A small network was shown many inputs. Here are its activations along a few directions, one row for each input.
Each table varies a few parts of the input and shows all the possible inputs, shuffled.
A made-up example of a description, with smaller parts first: line(4) and (point or line(9) or (values(3) and ring(5))).
Shared parts are said once, and a part with two or three values counts as separate values.
In the rows, 128 means zero.

Other details of the inputs shift rows strongly along two fixed directions, in all tables alike. That doesn't count.

Rows:
r1: [149 103  82 139 139  55 155 166 158 104 164 130 120  63]
r2: [138 194 111 125 120 182  71  72 121 102 124 132 123 177]
r3: [120  84 152 133 132 121 176 140 124 149 144 158 112 130]
r4: [152  93 106 165 138  38 174 174 126 151 169 171 112  55]
r5: [ 81  63 173 116 153  95 144 124 155 171 145 106 143 211]
r6: [133 177 122 128 113 242  68 115 106 117  94 113 119 135]
r7: [149 196  92 145 113 206  51 121 116 114  97 117 111 100]
r8: [ 59 104 198  79 141 149 150 101 134 120 119 134 165 230]
r9: [217 218  83 171 118 162  48 134  50 103 138 146 118  70]
r10: [ 55  97 204  89 102 158 158  94 142 137  93  93 130 217]
r11: [ 98  60 159 107 139  82 186 184 158 115 153 125 126 114]
r12: [ 92 115 178 102 109 140 149  95 134 138  87 100 156 182]
r13: [215 183  76 150 166 139  90 116  97 173 137 115 121  93]
r14: [ 41  91 182  77 138 192 147 113 153 127  93 114 164 206]
r15: [160 100 109 133 145  66 160 191 135 111 147 136 146  55]
r16: [164  85 112 156 145  59 186 169 107 152 157 175 143  63]
r17: [139 186 133 132  87 174  74  78 124 125  77  95 106 145]
r18: [119 161 128 118  94 163 103  58 143 125  95  94 120 171]
r19: [ 99  94  96 129 135  81 155 158 143 128 164 132 144  87]
r20: [144  98 103 143 140  37 154 196 150 109 158 134 115  46]
r21: [217 200  52 171 115 180  78  85 108 128 116 155  89  95]
r22: [ 76 114 165 106 136  95 137 131 133 116 146 141 133 173]
Description of these inputs: values(2) or (line(4) and values(5)).
- Which of the alternatives is r20? => line(4) and values(5)

Rows:
r23: [ 64  89 157  82 151 167 143 127 182 140 113  79 128 182]
r24: [151 150 124 148  99 173 113 111 110 152  98 115  96 108]
r25: [167 169  96 133 125 200  90 119 144  83  94 146  96 105]
r26: [106  77 142 130 155  39 194 122 143 162 173 152 135 146]
r27: [178 152  82 172  87 130 121 125 104 145 109 131 118  52]
r28: [ 79 184 146 104 107 234  49  86 147  76  81 114 118 196]
r29: [163 144  83 164  92  88 120 125 119 131 125 134 103  53]
r30: [ 66  93 186  93 110 113 169 146 126 114 110 107 179 145]
r31: [105  97 127 125 150  69 175 124 117 149 175 162 142 142]
r32: [200 203 118 147 130 226  41  87  67 145 100 129 133 155]
r33: [ 98  87 165 118 149  85 173  98 157 165 139 132 129 192]
r34: [ 95 146 131  88 127 204  97  67 202 102  96  76  97 218]
r35: [163 127  60 147 135  97 125 169 141 131 143 107 145  37]
r36: [ 87 105 157 105 113  59 152 160 123  99 133 115 162 104]
r37: [179 145  75 165 144  68 138 125  95 147 172 164 124  79]
r38: [155 103 120 136 151 137 156 187 127 122 135 152 111  68]
r39: [ 83  64 158 101 140 151 194 152 171 114 115 149 136 144]
r40: [ 58  76 206  87 128  95 179 170 119 128 127 102 164 145]
r41: [172 177  51 141 127 139  67 126 149 105 121  98 115  68]
r42: [125 163 130 135 126 184  76 157 104 109 120 124 123 111]
r43: [206 167  79 154 126 163 104 136 138  83 124 153  79  78]
r44: [ 56 139 168  99 111 224  98 108 148  98  87 117 145 200]
r45: [ 98  65 142 131 104  40 198 130 162 140 153 132 101 124]
r46: [106 115 177 109 142 145 139  70 162 164 103 113 125 231]
r47: [ 68 104 175  90 143 152 148 103 121 148 133 144 151 221]
r48: [169 150 114 144 105  56 123 165  99  93 150 121 134  56]
r49: [158 188 105 135 130 185  86  86  88 134 131 150 129 149]
r50: [147  79 139 152 158  47 157 162  74 176 176 137 161 110]
r51: [135 174 114 138 112 158  72 128 132  80 130 129 104 130]
r52: [191 139 110 158 141  82 117 124 115 172 125 124 124 118]
r53: [139  96 132 135 152  59 153 172  85 159 176 160 162 101]
- Describe the family of inputs behind these rows. => line(11) or (line(4) and values(5))
- Which other rows does r41 become when the values(5) part takes its other values? List them by row number. => r25, r28, r29, r36
- Which other rows does r51 become when the values(5) part takes its other values? List them by row number. => r34, r43, r45, r48
